A small network was shown many inputs. Here are its activations along a few directions, one row for each input.
Each table varies a few parts of the input and shows all the possible inputs, shuffled.
A made-up example of a description, with smaller parts first: one of 8 places around a ring, together with either a single point or (one of 2 separate values, together with one of 4 places along a line) or one of 11 places around a ring.
Shared parts are said once, and a part with two or three values counts as separate values.

Other details of the inputs shift rows strongly along two fixed directions, in all tables alike. That doesn't count.

Rows:
R1: [ -2 -14  91 -17 -40  30   4   9 -18   6  50   1]
R2: [-23 -57   7  29 -10 -18  -5  52  -8 -11  11 -24]
R3: [ 34  15  27 -23  -7 -10 -23  24  19   5   0 -14]
R4: [-57 -86 -54   9  33 -25   1 -10  -6 -40 -37  22]
R5: [-30 -38 -18  45  10  16  38 -26 -34 -18  11 -36]
R6: [-10  -8  83  -8 -26 -12  28 -46 -12 -24  55 -24]
R7: [-58 -41 -75  66  46 -24   9  47   2   1 -35  -6]
R8: [ -4 -17  80 -13 -39  25   9  -6 -15   5  49  -1]
R9: [ 25  30  66  43 -21   3  10   9 -37  -2  50 -42]
R10: [  3 -41 -19  58  11 -13   1  19 -32 -40  22 -37]
R11: [ 38  11  27 -37   0  16   6 -49  20 -16   6 -13]
R12: [ 39  44 -39 -50  38  30 -16  -4  27  47 -34  37]
R13: [ 21  71 -34 -34 -88  -3  -4  -3   2 -19   0 -16]
R14: [ 37  71  30  21  21 -10   0  -8  10   0  10  -6]
R15: [ 56  17 -28 -58  16  -1 -26  -3  55  27 -38  43]
R16: [  1 -16  93 -13 -44  22  11 -13 -21  -6  36  -6]
R17: [ 40   6  82  16 -28 -15   1   8 -22 -29  55 -36]
R18: [ 79  74  -1 -65   7  19 -56   3  70  52 -28  11]
R19: [ 19  -1  76   3 -32 -20 -14  22 -28  -4  44 -26]
R20: [-28 -42   9  18   6 -61 -12  22 -26 -25  19 -12]
R21: [-64 -48 -74  46  57  -2  28  32 -19  -1 -25  23]
R22: [-19 -42 -15  40  -2  -7  -6  44 -25  -9  12 -34]
R23: [-38  23 -53  29 -84 -16  29  20 -46 -31   4 -33]
R24: [ 35  18 -41 -48  25  38 -32 -29  43  25 -32  34]
R25: [ 17   7  66  18 -32  -3 -14  22 -34   8  49 -30]
R26: [ 24  45 124 -29 -43 -26 -14  15   4  14  55 -18]
R27: [ 25  32 -42 -38  34  39 -27 -15  33  38 -43  36]
R28: [-52 -65 -79  40  35  19  12   4 -22  -2 -24   9]
R29: [ 46  12 -32 -70  33  13 -25   1  40  19 -34  41]
R30: [ 37  33 -16 -60  24 -34 -47   3  68  23 -34  24]
R31: [  7  22  63  30 -24  -3  -3  23 -42  21  39 -32]
R32: [-12 -26 -52  26  16   1   8  19  -4  26 -22  18]
R33: [ 16 120 -82 -39 -37 -14   0 -12  36  -7 -56  18]
R34: [ 38  22 -21 -62  21 -28 -29 -13  61  26 -33  55]
R35: [ 12  47 -29 -23  42  22  -8 -37  42  23 -60  41]
R36: [ 23  61 -20 -48 -92 -20  -2   0   6 -34  -5 -13]
R37: [ 17 -15  83  -5 -36  16  25 -34 -18 -20  37 -24]
R38: [-64 -27   2  49  13  16  32   2 -25   4  14  10]
R39: [-34 -65 -82  49  39   7  29 -24 -23 -24 -40 -15]
R40: [-49 -66   2   3  12 -25  15  25 -25 -14  23  17]
R41: [ 26  83 -71 -82 -52 -46 -23 -20  45 -29 -46  20]
R42: [ 22  20 -19 -74  30  -5 -38 -28  55  17 -32  53]
R43: [ 34  37 -29 -37  23  35 -18 -36  30  32 -55  27]
R44: [ 38  24 -34 -56  25  42 -39 -18  43  29 -31  37]
R45: [-19 -51  -1  32 -17   7  13  31 -21  10  20   1]
R46: [ -6 -14  90  -6 -32 -13  26 -44 -15 -21  44 -15]
R47: [  6  33  80  23 -34  12   3  34 -31  25  44 -37]
R48: [-25 -80 -76  37  32   9  17 -23 -17 -39 -27 -15]
R49: [-47 -92 -83  37  31  14   3   2 -20 -30 -38   4]
R50: [-15  32  79  29 -25   9  31  18 -12  36  40  12]
R51: [-23  -9  96 -18 -36   1   6 -16 -12   2  61  11]
R52: [  9  54  24  -1  20  21  25 -51  18   6   0  -4]
R53: [-71 -50 -71  48  52  10  16  16 -12  -7 -30  26]
R54: [-30 -76 -85  37  37   8  20 -24 -14 -42 -19 -25]
R55: [-41 -21   3  54  17   7  47 -27 -24 -18  -1 -13]
R56: [-39  -5   3  65  19 -28  10  32 -33  -4   9 -15]
R57: [ 45  31  32 -19  10 -44 -23 -16  19 -22  17  -2]
R58: [-52 -32 -78  65  53 -29  11  43  -7 -11 -39 -10]
R59: [ 43  24 -36 -56  30  31 -25   0  33  33 -25  35]
R60: [  2  22  72  25 -37  14   2  37 -16  40  37 -33]
Description of these inputs: one of 5 places along a line, together with either a single point or one of 11 places along a line.
Changing only the place on the line of 5 turns R20 into R31. The same change can be made to R57. Which row results?
> R9
Changing only the place on the line of 5 turns R11 into R5. The same change can be made to R15. Which row results?
> R32
Which other rows does R4 become when the place on the line of 5 takes its other values? List them by row number.
> R16, R35, R43, R49
Which other rows agree with R38 in the place on the line of 5? List them by row number.
> R7, R14, R21, R33, R35, R50, R52, R53, R55, R56, R58

Rows:
R61: [ -9  -6   9  10 -28 -13   7  12 -15 -12  18 -15]
R62: [10 -8 14  2  5  5 -4  4  1  5  4 -4]
R63: [ 41  45  25 -39   4  10 -18  -8  30  21  -1  17]
R64: [-14 -13   7   6 -32  -9   6  12 -23 -20  18 -13]
R65: [-16 -40 -81   1  39 -12 -14   6  16  -7 -44  22]
R66: [ 45  60  13 -40 -14  -4 -18  -8  31  14  -7   4]
R67: [-22 -16  11  16  -6   4  17   6 -19   1  10   1]
R68: [-17   5   6  27 -14  -9   9   8 -19 -11   8 -18]
R69: [-7  1  9  1 -6 10  3 -4 -1  8  3  8]
R70: [ -12  -20 -106    5   27  -16   -3   -1   14  -19  -51    8]
R71: [-29 -57 -88  16  44 -19  -2  15   2 -16 -42  18]
R72: [ 39  13 -77 -36  57  -3 -36 -14  48  13 -61  27]
R73: [ -7 -10  11  -9  -5   4  -3   6   3   6   3   3]
R74: [ 48  36  35 -51   5   6 -17 -36  34   9  -3  12]
R75: [-14 -11  19  23   0   7  11   4 -17   0  15  -8]
R76: [ -6 -12  21  20  -3  12  12   3 -15   2  15 -11]
R77: [-14  -7  19  17  -4   9  15   6 -15  -1  19  -4]
R78: [-12 -14  16  23   0   8  10   3 -19   2  15 -10]
R79: [-10   2  16  19 -17 -16   3  16 -15 -12  14 -18]
R80: [-14 -25  24  12  -2   3  18 -18 -15 -16  18 -10]
R81: [ 14  26  12 -12   9  11  -5 -10   9  17   0   6]
R82: [  3  23   5   3 -19  -3   7   0  -2  -2   4 -10]
R83: [-18  -6   4  12 -32   0  13   4 -25 -18  16 -12]
R84: [-14 -19  17  16   3  -4   3  12 -15   0  18  -7]
R85: [ 46  70  35 -60  -8  26 -19 -26  41  37  -9  21]
R86: [-11 -18  24  18   0  -3   4  12 -16  -1  19  -7]
What is each input in this table made of?
> one of 2 separate values, together with either a single point or one of 4 places along a line or one of 8 places along a line
Changing only the choice among 2 separate values turns R69 into R65. The same change can be made to R81. Which row results?
> R84
Which other rows does R74 become when the choice among 2 separate values takes its other values? List them by row number.
> R80
Which other rows does R66 become when the place on the line of 4 takes its other values? List them by row number.
> R61, R64, R79

Rows:
R87: [ 20  38  27 -22   9   7  -7 -21  26  15 -12  -8]
R88: [-31 -16  26  33  -3 -13   1  38 -25   3  33 -12]
R89: [ 23  56  10 -10  13  20  -4 -12   9  19   6   7]
R90: [ 31  10 -32  -4  23  13 -18   9  23  15 -18  -6]
R91: [ 16  55  20  -1  -2  15  -9  -6  20  26 -20   7]
R92: [ -5  -7 -78  16  56   0  -1  -5  10  -8 -32   8]
R93: [  8  15  21 -56 -13   6 -18  -1  23  13   1  29]
R94: [ 14   6  -9 -14  15  -1 -13 -36  28   5 -22   5]
R95: [ 34  15  26 -32   4   2  -4 -22  27  11   2  20]
R96: [-51 -35  24  11 -32  13  27  -1 -17  -7  16  -7]
R97: [-10 -51  25  20 -18  12   6   6 -25 -13  30 -18]
R98: [-26 -22  29  32   0 -16   2  34 -20  -2  33 -16]
R99: [ -1 -38 -59 -12  49 -29 -25   3  10 -11 -42  14]
R100: [-37 -30  57  23 -28   9  25  -9 -18 -11  30 -17]
R101: [ 40  84  37 -50 -70 -32 -22   3  13 -11  20 -11]
R102: [-39 -49  16  39   0 -11  20  -3 -31 -15   5 -28]
R103: [ 28   0   5 -16  14  -9  -3 -22  21   5  -3  15]
R104: [ 12  69  28 -22 -25  20  -5 -11  16  48  -6   8]
R105: [ 32  27  20 -24   9  12 -10 -43  11   3   8  12]
R106: [ 11  46  10 -29 -11   0 -23  15  10  39  -3  23]
R107: [ -2 -42 -62  -8  45 -28 -28  -4  18 -13 -31  20]
R108: [ 15 -42 -69  -4  40  -2 -17  -3   6  -8 -46  -3]
R109: [-10 -36  25  26  -7   8   9  20 -29 -10  25 -33]
R110: [ 41  55 -10 -31 -63 -14 -14   2   7 -19   1 -26]
R111: [-16 -39 -75 -20  26  -4   8   0  23  -8 -41  34]
R112: [ 27  30  31 -37  15  -8 -26   1  21  12   1   6]
R113: [-13 -18  19  47 -17  17   7  35 -34   2  17 -18]
R114: [-24 -20  26  28   6   5  22  -1 -36 -20  29 -20]
R115: [ -9   0 -79  23  48   7  -4   1   1  -8 -46  22]
R116: [ 38  40   9 -12   1  23 -17   9  17  29   1  -6]
R117: [-41 -42 -25  47 -20  11  15  39 -45   8  12 -17]
R118: [-30 -45   9  35   9  -3  23  -7 -47 -25  19 -18]
R119: [-30 -14  30  39  -8  -9  -1  41 -30  -1  21  -2]
R120: [-22 -29 -81 -18  29  13   5 -17   8 -17 -37  30]
R121: [ 35  33  57 -55 -45  40  -7  -9  15  25  21   7]
R122: [-18 -22  80  -1 -31  -3   4  10 -19  -7  50  -3]
R123: [  8  45 -52 -18 -37 -32  -5 -12  20 -28 -34 -17]
R124: [15 54 17 -7  4 12 -7 -8 25 29 -8 -3]
R125: [-25 -34  26  23  -5   9  20 -15 -33 -22  33  -5]
R126: [-24 -44  33  19 -12  -3  29   5 -16 -15  27   1]
R127: [ 17  23 -29  -2  29  -4  -1   8  25  19 -19  14]
R128: [-16 -66   5  36  -9   1   6   6 -32 -18  25 -23]
R129: [-25 -40  60  12 -20 -12   1  12 -26 -12  46  -6]
R130: [-22 -12  26  48  -8  -2  25  31 -27   1  17  -2]
R131: [ -1 -10 -19 -11  18   1  -7 -28  24  -2 -25   8]
R132: [  2   5 -99  -4 -12 -48   3   8  14 -43 -42  -3]
R133: [ 37   9  19 -36  -8  26 -15 -15  22   9  -2   7]
R134: [-24 -55  16  34   5 -19  27  10 -33 -16  15 -14]
R135: [ 27  83  46 -29 -28  32   0 -17  -3  43  20  16]
R136: [ 33  73  51 -30 -31  15   3   1  12  52  15  19]
R137: [-11  -6 -63  18  43  -6  -4  -2  27   3 -42  -3]
R138: [ 29  71 -15 -30 -47 -18  -1 -20   3 -28  -1 -11]
R139: [-18 -30  32  28   2 -11  26  16 -22 -11  26 -17]
R140: [  1 -17 -72  15  52 -16   2  12  25   0 -36  11]
R141: [-10 -31 -71  -7  44   6   1 -25  11 -24 -36  24]
What is each input in this table made of?
> one of 5 separate values, together with either a single point or one of 10 places along a line
Changing only the choice among 5 separate values turns R94 into R128. The same change can be made to R137. Which row results?
> R90
Which other rows does R130 become when the choice among 5 separate values takes its other values? List them by row number.
> R91, R113, R115, R119
Which other rows agree with R106 in the choice among 5 separate values? List them by row number.
> R88, R93, R98, R99, R101, R107, R112, R119, R122, R129
Which other rows agree with R139 in the choice among 5 separate values? List them by row number.
> R95, R103, R111, R126, R127, R130, R132, R134, R136, R140
Which other rows does R114 become when the place on the line of 10 takes its other values? List them by row number.
> R89, R92, R105, R115, R118, R120, R125, R135, R141
